Each row below holds a small network's activations on one input, seen along a few directions.
In each table, some parts of the input vary, and every possible input appears once, in random order.
Descriptions start from the smaller parts, as in this example, which fits no table here: one of 4 places along a line, together with either a single point or one of 9 places around a ring or (one of 2 separate values, together with one of 5 places around a ring).
Shared parts are said once, and a part with two or three values counts as separate values.
In the rows, 128 means zero.

Other details of the inputs shift rows strongly along two fixed directions, in all tables alike. That doesn't count.

Table:
row 1: [115  99 116 105 101 141 103 101 136 138  72]
row 2: [125 137 132 101  73 155 107 117 152 128  92]
row 3: [141 119 104 100 135  69 180 164 111 131  89]
row 4: [116 105 147 155 148 176  75 107 128 132 169]
row 5: [106 133 122 117  81 152 115 109 143 125  79]
row 6: [129 115 134 153 169  94 159 120  97 155 184]
row 7: [137 113 133  93 104 153  89 144 143 120  81]
row 8: [130 130 100  89 122  69 175 148 114 168 101]
row 9: [135 135 105  94 125  84 177 162  98 160  96]
row 10: [111 110 119 106  96 146  97 116 130 141  76]
row 11: [122 103 121 112 109 156 105 124 119 118  65]
row 12: [133 117 134 153 175 103 161 128  91 148 180]
row 13: [130 123 134 150 180 104 154 146  96 140 183]
row 14: [138 149 109 111 118  91 202 157 106 127  92]
row 15: [114 127 150 167 140 183  92 110 140 103 170]
row 16: [134 156 110 108 121  85 193 168 122 126  94]
row 17: [132 143 133 156 165  98 164 148 132 115 193]
row 18: [111 100 142 150 145 161  72  93 144 139 174]
row 19: [142 152 146 143 151 112 165 138 118 139 202]
row 20: [103 126 150 171 138 178  97  93 134 112 166]
row 21: [139 124 136 146 180 101 148 157 113 139 187]
row 22: [111 100 150 162 162 167  76 112 131 111 157]
row 23: [142 158 110 103 117  88 189 176 128 130 101]
row 24: [110 123 118 116  86 147 121  94 149 122  75]
row 25: [112 115 154 177 148 173 101  97 139  91 156]
row 26: [196 187  75 113 138  39 139 133  88 147  74]
row 27: [126 146 131 149 153  98 166 123 131 147 200]
row 28: [130 114 129  91  87 149  89 123 139 144  89]
row 29: [118 138 122 112  84 165 113 124 144 122  83]
row 30: [114 136 121 112  77 155 111 117 150 129  86]
row 31: [118 106 114 103 109 134 102 138 140 112  65]
row 32: [154 139 115  79 117  86 170 170 107 163 109]
row 33: [105 116 150 175 132 169 102  76 135 115 164]
row 34: [124 140 134 161 168  95 168 140 126 111 186]
row 35: [148 121 141 134 174  91 142 155 122 130 196]
row 36: [192 211  77 124 124  45 157 126 101 131  77]
row 37: [143 144 144 145 160  98 160 148 135 114 199]
row 38: [142 124 139 127 163  91 144 130 121 163 203]
row 39: [125 113 120 103 104 160  94 141 131 125  77]
row 40: [118 143 131 154 157  95 170 116 125 144 193]
row 41: [112 134 122 118  94 163 117 126 137 106  73]
row 42: [124 106 117 103 107 144  90 141 148 113  77]
row 43: [132 137 135 104  89 159 107 137 156 104  84]
row 44: [109 118 151 175 139 179 104  84 129 108 161]
row 45: [152 161 118  91 108  94 188 173 120 134 110]
row 46: [118 125 155 150 126 167  87  86 159 123 183]
row 47: [119 112 119 101  92 149  92 123 137 145  83]
row 48: [130 105 158 145 149 176  71 117 129 118 173]
row 49: [116  92 151 167 163 167  83 104 126 107 152]
row 50: [116 120 121 123  97 147 119 119 150  89  68]
Description of these inputs: one of 2 separate values, together with either a single point or (one of 4 places along a line, together with one of 6 places along a line).
Changing only the choice among 2 separate values turns row 40 into row 8. The same change can be made to row 30. Which row results?
Answer: row 47
Which other rows does row 37 become when the place on the line of 4 takes its other values? List them by row number.
Answer: row 17, row 34, row 50
Which other rows does row 35 become when the choice among 2 separate values takes its other values? List them by row number.
Answer: row 37

Table:
row 51: [ 93 134 154 167  91 207  82  95 150  98 151]
row 52: [144 137  95  84 120  53 220 137 108 193 130]
row 53: [110 119 146 182 202 113 160 136 108 107 186]
row 54: [132 115 125 156 194  89 141 141 130 142 224]
row 55: [198 226  63 145  91  93  65  59 118  94   6]
row 56: [118 105 150 122 117 185  61  75 134 168 147]
row 57: [132 115 128  80  80 122 133 143 148  94  35]
row 58: [126  98 130 179 214 114 147 135  94 125 199]
row 59: [118  90 145 149 164 188  54 123 109 121 124]
row 60: [107 139 146 155 121 194  83 120 176  87 159]
row 61: [127 121 150 160 175 108 120 130  88 172 229]
row 62: [117 110 133 168 165 102 140 116 104 153 217]
row 63: [145  90 116  83  92 133 110 136 137 109  50]
row 64: [130 156 116  99 119  51 233 137 122 177 135]
row 65: [111 132 109  86  87 119 123 149 170 115  54]
row 66: [125 118 171 159 120 207  83 107 155  63 152]
row 67: [137 123 104  61  91 127  89 166 144 151  49]
row 68: [120 153 113 112 119  42 219 164 106 156 131]
row 69: [139  82 168 135 143 186  37 109 128 111 145]
row 70: [142 184 113  97  99  80 246 151 122 167 136]
row 71: [117 142 112 107  85 174 140 158 135  87  28]
What do these inputs look like to the network?
Answer: either a single point or (one of 4 places along a line, together with one of 5 places along a line)
A walk changes only the place on the line of 5. It starts at row 70 and steps to row 51. List the rest of the walk in order.
Answer: row 60, row 66, row 71

Table:
row 72: [120 137 160 182 137 188  68 104 150  79 174]
row 73: [116 107 146 162 144 188  31  70 141 137 171]
row 74: [134 103 157 154 141 186  30  76 145 120 173]
row 75: [169 147  84  87 155  24 206 192  92 150  91]
row 76: [147 129 109  81  89 134  80 149 128 122  39]
row 77: [122 113 102  92  80 126  93 106 126 145  34]
row 78: [151 165 147 161 167  91 181 130 125 131 230]
row 79: [150 191  93  91 110  44 238 171 115 165 114]
row 80: [130 144 105 109  89 136 133 141 152  88  40]
row 81: [118 140 108 113  75 155 132 116 135 100  28]
row 82: [119  94 147 181 171 176  58  76 113 118 157]
row 83: [111  74 157 131 196  95 192 181 101 174 251]
row 84: [ 81  90 140  65  61 175 152 167 164 125  61]
row 85: [124 157 137 183 177  73 198 113 106 137 228]
Changing only one part turns row 79 into row 73. The same change can be made to row 80. Which row results?
Answer: row 75
What do these inputs look like to the network?
Answer: one of 2 separate values, together with either a single point or one of 6 places around a ring
Which other rows does row 72 become when the choice among 2 separate values takes its other values? List them by row number.
Answer: row 76
Which other rows does row 85 become when the choice among 2 separate values takes its other values? List them by row number.
Answer: row 77

Table:
row 86: [115 120 145 145 134 146 123 112 138 128 167]
row 87: [157 182  85 103  74 106 129 119 132 110  19]
row 88: [129 141 114 107 123  86 194 156 117 149 121]
row 89: [121 111 141 140 142 139 109 111 129 138 164]
row 90: [117 109 138 145 147 142 112 112 125 137 159]
row 91: [118 126 146 142 131 148 118 118 138 130 171]
row 92: [111 116 144 152 142 147 124 119 131 117 159]
row 93: [136 123 103  67  84 119 132 165 134 128  32]
row 94: [138 143 110 135  79 186  20  65 150  89  30]
row 95: [142 145 120 113 147  73 202 179 115 136 146]
row 96: [125 108 143 145 153 144 109 126 123 122 156]
row 97: [141 143 121 116 146  74 206 173 108 139 144]
row 98: [117 106 140 147 151 140 110 119 123 128 156]
row 99: [125 117 142 137 140 142 104 117 129 141 168]
Changing only one part turns row 91 into row 99. The same change can be made to row 86. Which row results?
Answer: row 89
What do these inputs look like to the network?
Answer: one of 2 separate values, together with either a single point or one of 6 places along a line
Which other rows does row 98 become when the choice among 2 separate values takes its other values? List them by row number.
Answer: row 92
Which other rows does row 88 become when the choice among 2 separate values takes its other values? List them by row number.
Answer: row 90

Table:
row 100: [152 191  82 103  74  90 155 124 129 119  30]
row 101: [118 107 125  98  80 175  78 117 168 100  49]
row 102: [114  99 152 162 155 164  90 109 121 115 160]
row 103: [146 140 136 125 150  94 176 157 111 137 165]
row 104: [128 141 126 135 153  88 184 157 126 124 162]
row 105: [112 123 155 164 141 177 102 117 139 106 171]
row 106: [115 103 141 149 145 153  75  98 148 130 164]
row 107: [125 116 157 155 144 174  94 113 136 112 172]
row 108: [142 141 122 119 151  92 163 151 107 166 169]
row 109: [118 111 150 150 143 160  79 102 130 136 175]
row 110: [128 123 124 131 156  82 176 139 103 151 157]
row 111: [102 118 149 165 132 166 105 100 144 112 174]
row 112: [138 132 124 130 164 101 175 158  95 146 156]
row 113: [135 135 100  71  82  96 167 150 143 141  54]
row 114: [147 135 129 122 157  86 158 161 105 150 164]
row 115: [158 189  83 104  82  92 152 138 127 107  26]
row 116: [120 104 120  96  91 165  63 122 156 113  57]
row 117: [143 130 125 122 160  77 157 158 112 145 163]
row 118: [138 138 132 123 137  92 176 141 116 147 160]
row 119: [141 143 132 125 142  97 181 145 113 152 169]
row 120: [118 120 152 149 133 179  95 100 139 125 169]
row 121: [143 136 105  72  83 102 164 166 131 128  53]
row 122: [172 183  86  95  85  89 144 134 124 113  28]
row 123: [137 131 123 121 152  75 160 145 113 157 167]
row 124: [110 121 157 164 141 172 101 115 138 104 170]
row 125: [113 111 129  99  73 171  84 105 159 114  62]
row 126: [107 114 148 166 148 163 101 111 154  99 168]
row 127: [142 144 128 186 158 150  71  77 117  97 136]
row 128: [123 112 158 156 144 166  93 110 137 108 171]
row 129: [130 145 107  81  80 107 171 169 131 125  50]
row 130: [135 131  95  66  88  89 149 154 134 153  54]
row 131: [119 110 130 100  81 173  80 118 157 101  58]
row 132: [137 127 129 132 161  93 174 156  95 143 154]
row 133: [127 153 127 132 141 104 189 150 116 146 169]
row 134: [111 105 149 160 147 171  95  98 121 132 165]
row 135: [143 159 108 123  72 162  65  75 150  99  39]
row 136: [113 109 149 151 137 162  93  93 150 116 166]
row 137: [122 143 128 134 142  87 187 144 123 138 166]
row 138: [137 136 127 124 136  91 176 141 119 144 161]
row 139: [126 114 148 149 154 169  76 118 130 126 172]
row 140: [145 132 127 120 152  86 154 159 109 147 155]
row 141: [123 105 147 153 151 156  75 114 133 118 171]
row 142: [101 116 146 165 140 161 105  98 155 112 171]
row 143: [134 120 120 134 168  83 174 152 110 139 152]
row 144: [125 147 130 131 134  99 184 146 117 142 159]
row 145: [106  96 142 162 154 157  94  93 136 125 162]
row 146: [108 101 150 161 147 163  94  95 122 128 164]
row 147: [120 112 148 150 143 164  80 104 131 138 175]
row 148: [100 117 147 163 139 162 105  98 151 110 172]
row 149: [127 149 128 131 134 103 185 148 118 144 160]
row 150: [132 122  96  77 101  97 161 162 122 133  40]
row 151: [111 126 152 162 143 180 103 118 139 107 172]
row 152: [136 122 124 134 161  87 174 154  99 139 155]
row 153: [105 115 152 161 139 167  96 111 147  97 161]
row 154: [130 142 128 137 147  92 184 159 118 126 164]
row 155: [152 151 128 176 154 143  55  83 127 103 146]
row 156: [123 120 129  98  80 190  83 124 151 109  61]
row 157: [135 146 101 130  83 161  62  74 133 106  28]
row 158: [109 108 121 103  83 187  84 109 136 129  54]
row 159: [137 128 101  74  90 113 159 167 113 141  34]
row 160: [130 124 122 133 153  86 177 141 100 151 158]
row 161: [142 128  95  68  98  89 145 168 136 141  49]
row 162: [139 131 122 123 149  79 162 147 111 158 168]
row 163: [129 129 102  76  86 104 165 152 111 152  45]
row 164: [169 179 103 149 156  63 145 116 102 144 151]
row 165: [134 122 125 132 164  84 173 152 102 138 153]
row 166: [124 111 124  93  80 181  61 127 147 120  51]
row 167: [117 107 149 148 138 159  75 100 134 133 166]
row 168: [116 116 132  98  69 180  85 108 152 119  63]
row 169: [125 146 131 135 139  92 187 146 117 142 166]
row 170: [119 109 127 100  84 173  81 118 162 100  58]
row 171: [128 122 120 131 159  82 177 138 108 150 156]
Changing only one part turns row 170 into row 116. The same change can be made to row 131. Which row results?
Answer: row 117
Changing only one part turns row 171 into row 136. The same change can be made to row 143. Which row results?
Answer: row 101
What do these inputs look like to the network?
Answer: one of 2 separate values, together with one of 4 places along a line, together with either a single point or one of 8 places along a line
Which other rows does row 167 become when the choice among 2 separate values takes its other values? List them by row number.
Answer: row 140
A walk changes only the place on the line of 4. It starts at row 134 and steps to row 147. List the rest of the walk in order.
Answer: row 119, row 149
Which other rows does row 141 become when the choice among 2 separate values takes its other values? List them by row number.
Answer: row 162
List by row number the other rows that have the place on the line of 4 and the choice among 2 separate values in common with row 152.
Answer: row 102, row 112, row 127, row 132, row 143, row 150, row 159, row 165
